A small network was trained on invented records. Each row is its activation on one of them, seen along a few directions.
Each row is followed by the record's values for the fields GIDEP, MAFIZ, RAVAG, FIL, KON, GONIS, GIT, ZEM.
A field that a record lacks is left out.
Other fields move the rows too, some of them a lot.
Random noise pushes rows far along 3 fixed directions. That doesn't count. These rows show it; they differ only by the noise:
[ 153  156 -230  293  259 -211  140 -173  216  -64  188 -405  383   91
   35  225 -244   69   98  157]
[ 233 -300  135   -9  167 -705   -4  -25  -96  -34  303  -44  564   22
  149  140   30  113  404  -89]
[ 318 -469  275 -187   66 -688  -67   83 -212   12  187   62  410 -119
  196  -77  196  139  271 -133]
[ 386  174 -216 -383 -186  212  149   86   90  -12 -256 -538 -152 -163
   -8 -420 -143  -63 -782   55]
[ 422 -307  159 -428 -137 -240  -17  176 -165   40 -126 -134    8 -261
  139 -426  177   67 -345  -78]

[-478  -29 -182  138  -26 -410   -4 -224  413   -2  165   16  690  232
 -138  611  -52  -10  553   12]	RAVAG: sameg / FIL: lisiz
[  23 -675  416 -202   45 -603 -128  276 -434  142  151  544  218 -226
  107  -91  581  164  485 -391]	GIDEP: roz / MAFIZ: salaz / FIL: vigiz / KON: moko / GONIS: dobek / GIT: rurev
[ -37 -204  538   74  242  -64  -23  144   22   57  139  584  101  -76
  318   17  185  274  749  192]	GIDEP: velu / MAFIZ: duf / FIL: kog / ZEM: gevu
[ -85  703 -142 -808 -495  548  242  207   44 -213   29 -331 -153   82
 -215   64 -491 -353 -554  -45]	GIDEP: roz / MAFIZ: vemot / FIL: kog / ZEM: famap
[-213 -597  643  658  372  -28 -274   30  104  192   -3  813  -85 -570
  407  114  642  642  620  251]	GIDEP: roz / MAFIZ: vemot / FIL: kog / ZEM: gevu
[-116 -367  425  611  451  -25 -280   15 -167  132  -26  595 -359 -266
  193 -125  646  235  475  606]	FIL: lisiz
[ 255 -161   76 -729 -402  -29   43  291 -233  -97 -137 -168  -93  105
  -53 -190   92 -297 -502 -323]	RAVAG: sameg / FIL: vigiz / KON: bof / GONIS: dobek / GIT: rurev
[ -55   31  256  207  290  115  -27   42  -91  -94 -119  101  -98   30
  -96  -81  157   39  366   63]	GIDEP: velu / MAFIZ: duf / FIL: vigiz / KON: bof / GONIS: dobek / GIT: rurev
[ -48  106  202 -310 -129 -293   28  130 -228 -151 -113  184  -95 -114
  125 -207   11 -194   42    2]	FIL: kog / ZEM: gevu
[ 188 -676   53  482  211 -151 -141   22   47   66 -252  138 -352 -377
  251  -53  554  187  183  212]	RAVAG: sameg / FIL: vigiz / KON: bof / GONIS: dobek / GIT: kotef
[-200  -54 -103  415  322   41  -70 -257  179   71  254  278   94   -9
   89  340  112  229  394  311]	GIDEP: tabiz / MAFIZ: mafaf / FIL: lisiz
[ 159 -205   24 -672 -454 -393 -182  159 -152  182 -150 -235  -24 -247
  -99 -272  135   25 -372 -343]	RAVAG: sameg / FIL: kog / ZEM: famap
[ -98   43  142   45   68  444  -27   14   -1 -152 -240   52 -460 -367
  168 -218  145  137  -92  165]	GIDEP: roz / MAFIZ: salaz / FIL: kog / ZEM: gevu
[-397 -294  179  489   82  -43 -124  -90  554  142 -239  315  196 -457
  194  305  288  329  346  149]	RAVAG: sameg / FIL: kog / ZEM: gevu
[  89 -614   10 -197 -293 -481 -119  257  186   39 -156  105  401 -303
   29  -68  313  118 -323 -272]	RAVAG: sameg / FIL: vigiz / KON: moko / GONIS: noved / GIT: todad
[  41  349  121 -180   15  367   25  185  -44  -96   -5 -132 -232   47
  -78  -66 -248   12   49  276]	GIDEP: velu / MAFIZ: duf / FIL: kog / ZEM: famap
[ -85  247  201 -225 -148  581   26  238  227  -22  -63 -149 -356  140
  115 -177    1 -217 -136  182]	RAVAG: sunud / FIL: kog / ZEM: famap
[  75  -27 -138 -415 -529 -155   42  126  -41 -113   69  -82  202  268
   12  -92 -350 -364 -397 -320]	RAVAG: sunud / FIL: vigiz / KON: moko / GONIS: noved / GIT: kotef
[ 202   54  -48  -83   35   67   20  -85  -40 -165 -174  -85 -403  -32
  -21 -149  -26 -149 -105  -26]	GIDEP: velu / MAFIZ: duf / FIL: vigiz / KON: bof / GONIS: dobek / GIT: kotef
[  89  221  379 -201  109   84   79  144 -239  -91  210  105  -77  266
   49    4  -82   55  546  207]	GIDEP: velu / MAFIZ: duf / FIL: kog / ZEM: famap
[  12  691 -150  122  282  666  223  -19  -98 -246  -27 -129 -408  -17
   53  -39 -327  -37 -294  353]	FIL: kog / ZEM: gevu
[-248  384 -104  750  533  438  200 -117  323  -20  112   -5   55  169
 -124  432 -152   40  590  426]	GIDEP: velu / MAFIZ: duf / FIL: vigiz / KON: moko / GONIS: dobek / GIT: rurev
[ 234   27 -221   68  296 -175 -257 -136 -179  210  130 -583 -241   93
  -69    3 -166  100  -93  -88]	RAVAG: sameg / FIL: kog / ZEM: famap
[ 125  -55   17  240    7  113   -1 -214   49  -41  -58  133 -293  -68
  120   22  156  125  -56  -10]	GIDEP: roz / MAFIZ: vemot / FIL: vigiz / KON: moko / GONIS: dobek / GIT: kotef
[-129   28  349  100  236  186  -12   71  109 -102   21  277  -16 -190
  141   59  -34   84  451  239]	GIDEP: velu / MAFIZ: duf / FIL: kog / ZEM: gevu
[-206  562 -224  230  228  196  306 -165  385 -147  147 -126  295  403
 -150  405 -440 -163  375   58]	GIDEP: velu / MAFIZ: duf / FIL: vigiz / KON: moko / GONIS: dobek / GIT: kotef
[  -4 -698  643  929  639    1 -167   -5  -32  251  106  711 -317 -336
  200   30  702  543  873  494]	GIDEP: velu / MAFIZ: duf / FIL: vigiz / KON: moko / GONIS: dobek / GIT: rurev
[-273  356  -35  263  313  252   28  -98  309 -176  191  -92   76   50
   50  276 -289  -10  298  125]	GIDEP: tek / MAFIZ: kur / FIL: kog / ZEM: gevu
[ -51   71  206 -277   49  315  -23  102 -113 -108   89  151  -78   96
  -66  -89   35 -100  278  321]	GIDEP: velu / MAFIZ: duf / FIL: lisiz
[ -39    4  348  143  189  -42   86 -112  -99  -29  236  404   67   46
  314  260  147  201  607   66]	GIDEP: roz / MAFIZ: vemot / FIL: kog / ZEM: gevu
[  54  -85  274  -63  144  217  -77 -225  -79  -52  -79   81 -229  -39
  -60 -355  102   86  -28  217]	GIDEP: velu / MAFIZ: duf / FIL: lisiz
[-218    5  154  -75 -221  330 -148   50  286   72 -289  318  183 -349
   -5  -20  138 -130 -188  181]	RAVAG: sunud / FIL: lisiz
[  74  643 -404  -70  -22  718   43 -153  105 -147 -194 -519 -296  299
 -275 -224 -447  -40 -467  413]	GIDEP: velu / MAFIZ: duf / FIL: lisiz
[-146  -18  100 -384  -23  -16 -106  100  -21 -185   67  246  307   31
  -31   42 -105 -156  296   55]	GIDEP: velu / MAFIZ: duf / FIL: lisiz
[  13  215 -119  167  380  260   95 -114 -206  -96  332  188 -128  162
   82   65 -119   32  179  443]	FIL: lisiz
[ 139 -245  259 -143 -219 -252 -151  191 -193 -198  167  412  290  128
  188  170  -61  -63  671  -70]	GIDEP: velu / MAFIZ: duf / FIL: vigiz / KON: bof / GONIS: noved / GIT: kotef
[-301   74 -193 -213 -131  229  -73   30  170 -185  -82   42  125 -120
  -52   -8  -23  -53 -139   17]	GIDEP: roz / MAFIZ: salaz / FIL: lisiz
[-323  -11  -14   43  269 -232 -170  -87   58 -207  370  201  529  204
    6  386 -142  -83  645  -26]	GIDEP: tek / MAFIZ: kur / FIL: lisiz
[  -6  331  204 -247   84   39  239   24   78 -101  268  157  250  341
  151  170 -287  -61  564   74]	GIDEP: velu / MAFIZ: duf / FIL: kog / ZEM: gevu
[-358  250 -249 -448 -173 -899   42  -29  -30 -268  387   83  898  421
 -147  372 -388 -447  410 -254]	FIL: lisiz
[-196   80  218  -94 -117  531   11  241   18  -75  -47  121 -393 -262
   75  -69   93   68   28  248]	GIDEP: roz / MAFIZ: salaz / FIL: kog / ZEM: famap
[ 129  405 -121 -318 -179  239  202  -72  101 -169   -1 -356 -187  318
 -277 -168 -298 -213 -297  -15]	GIDEP: velu / MAFIZ: duf / FIL: vigiz / KON: moko / GONIS: dobek / GIT: rurev
[ -86  570  224 -107   95  475  287   61   36 -172  270  -24  -98  337
  -17  227 -346 -163  523  380]	GIDEP: velu / MAFIZ: duf / FIL: kog / ZEM: famap
[ 226 -381  -49  -45   42 -125 -269  -38 -213   46 -260 -158 -241    7
   20 -287  253  214 -492   41]	RAVAG: sameg / FIL: lisiz
[-168 -306  120 -279 -128   27  -82   76  -41   48  108  424   23 -117
  136  -93  246   85  153   50]	GIDEP: roz / MAFIZ: salaz / FIL: lisiz
[ -39  302  190 -354   59   -4   94   27 -103 -306  137   13  150  130
   39  123 -354 -209  408   -8]	GIDEP: velu / MAFIZ: duf / FIL: kog / ZEM: gevu

Here are new rows. What are their fields?
[ 475  135  -91  365  441  -12  -52 -198 -248  -62  355 -323 -109   52
  -71 -116  199   66   -9   22]	FIL: vigiz / KON: moko / GONIS: dobek / GIT: rurev
[-168 -282  106  512  245    4  -66  -35   81   35   -2   77   69 -153
  265  134  147  273   76   90]	RAVAG: sameg / FIL: kog / ZEM: gevu
[  78  233   50   31   36  663  163   74  201   30 -276   71 -357  -35
   20 -247   11  -17 -131  200]	GIDEP: velu / MAFIZ: duf / FIL: vigiz / KON: moko / GONIS: dobek / GIT: kotef
[ 124   62   48 -188 -189 -198  -37   36   -8  -56  -55  -48 -191  149
  -94 -219  156 -164 -361 -148]	FIL: vigiz / KON: moko / GONIS: dobek / GIT: rurev
[ 122   42  101    7   -1  160  118  -12   42  -96   71  210 -124  123
  116   77  -87 -108  344  122]	GIDEP: velu / MAFIZ: duf / FIL: vigiz / KON: moko / GONIS: dobek / GIT: kotef
[-244 -167  137 -111   38  -60  -98   26 -115 -108  247  250  156   56
   15   97  237   61  435   77]	GIDEP: roz / MAFIZ: salaz / FIL: lisiz
[  81  252   50 -639 -400   33  288   79   56  114 -234   47  175   28
   50  -16 -151 -134 -328 -131]	RAVAG: sameg / FIL: kog / ZEM: gevu
[-254  345  -46  722  246  100  -43 -271  440  132  180 -196  139  119
  -26  374  -19  128  536  309]	RAVAG: sunud / FIL: kog / ZEM: famap
[ 143  112   71  430  276  713 -101  -10  175  -50 -314   67 -207 -147
  225 -211  328   17  -67  602]	RAVAG: sunud / FIL: lisiz
[ -99   71   48  -34  223 -119  -76 -342  -35 -153  267  -79  172  288
  -94   17 -120  -25  184  -66]	GIDEP: tek / MAFIZ: kur / FIL: lisiz
[-125  -38   40 -797 -294 -694   31 -205 -230 -282  412  -36  665  387
 -178   29 -177 -206  136 -564]	GIDEP: roz / MAFIZ: salaz / FIL: lisiz
[ -87 -225  100  -17  -56  214   16  150   67   46  -25  368 -168 -263
  128   16  312   13  153   -6]	GIDEP: roz / MAFIZ: salaz / FIL: vigiz / KON: moko / GONIS: dobek / GIT: kotef
[ -47   24 -127  121  -25  337  128   12  147   66  -57  -83 -328 -118
 -109 -135  162  128 -288   80]	GIDEP: roz / MAFIZ: salaz / FIL: vigiz / KON: moko / GONIS: dobek / GIT: rurev
[-186  247  374 -379 -394  214   90  227   98   16   28  235  230 -105
  -37  167 -143 -266   94  109]	RAVAG: sunud / FIL: kog / ZEM: famap
[ 199 -631  229  132  160  -93 -248  -29 -524  114 -264   89 -406 -124
   96 -484  397  312 -285  183]	RAVAG: sameg / FIL: lisiz
[ -94  -54 -283  325  271  159  100 -210   31   97   -1 -128 -127  124
   27   76 -140   26 -224  330]	RAVAG: sameg / FIL: lisiz
[ 352 -116  -84  553  464  573 -171 -385 -134  108 -361 -376 -638 -216
   26 -396  283  291 -647  371]	RAVAG: sameg / FIL: lisiz
[   3  260  -72  351  475  -85 -155 -197 -200 -107   95  129   71  328
  159  166   33  -73  383  228]	FIL: lisiz
[  83 -165 -318  747   65  202  -73 -197  118  279 -472  -90 -246 -325
   56 -194  211  410 -355  194]	RAVAG: sameg / FIL: vigiz / KON: moko / GONIS: noved / GIT: kotef
[-177  166   59 -319 -545   98  -45  274  363  -48 -142  -28  183 -186
  -22  -14   42 -124 -373  -11]	RAVAG: sunud / FIL: kog / ZEM: famap
[   4  -12  -61 -670 -400 -238  113  -17   -5  125    7  165  450   22
  -69  155 -115 -198 -206 -135]	RAVAG: sameg / FIL: lisiz
[-176 -400  173 -515 -473 -316   -7  180   33  -29  -78  265  404 -186
  -27   12  381  -60  -91 -106]	RAVAG: sameg / FIL: lisiz
[ -19 -118  296 -178  -55  130   61  103  -40   37  -19  313 -167 -127
  290 -215  269  216  162   -6]	GIDEP: roz / MAFIZ: salaz / FIL: kog / ZEM: gevu
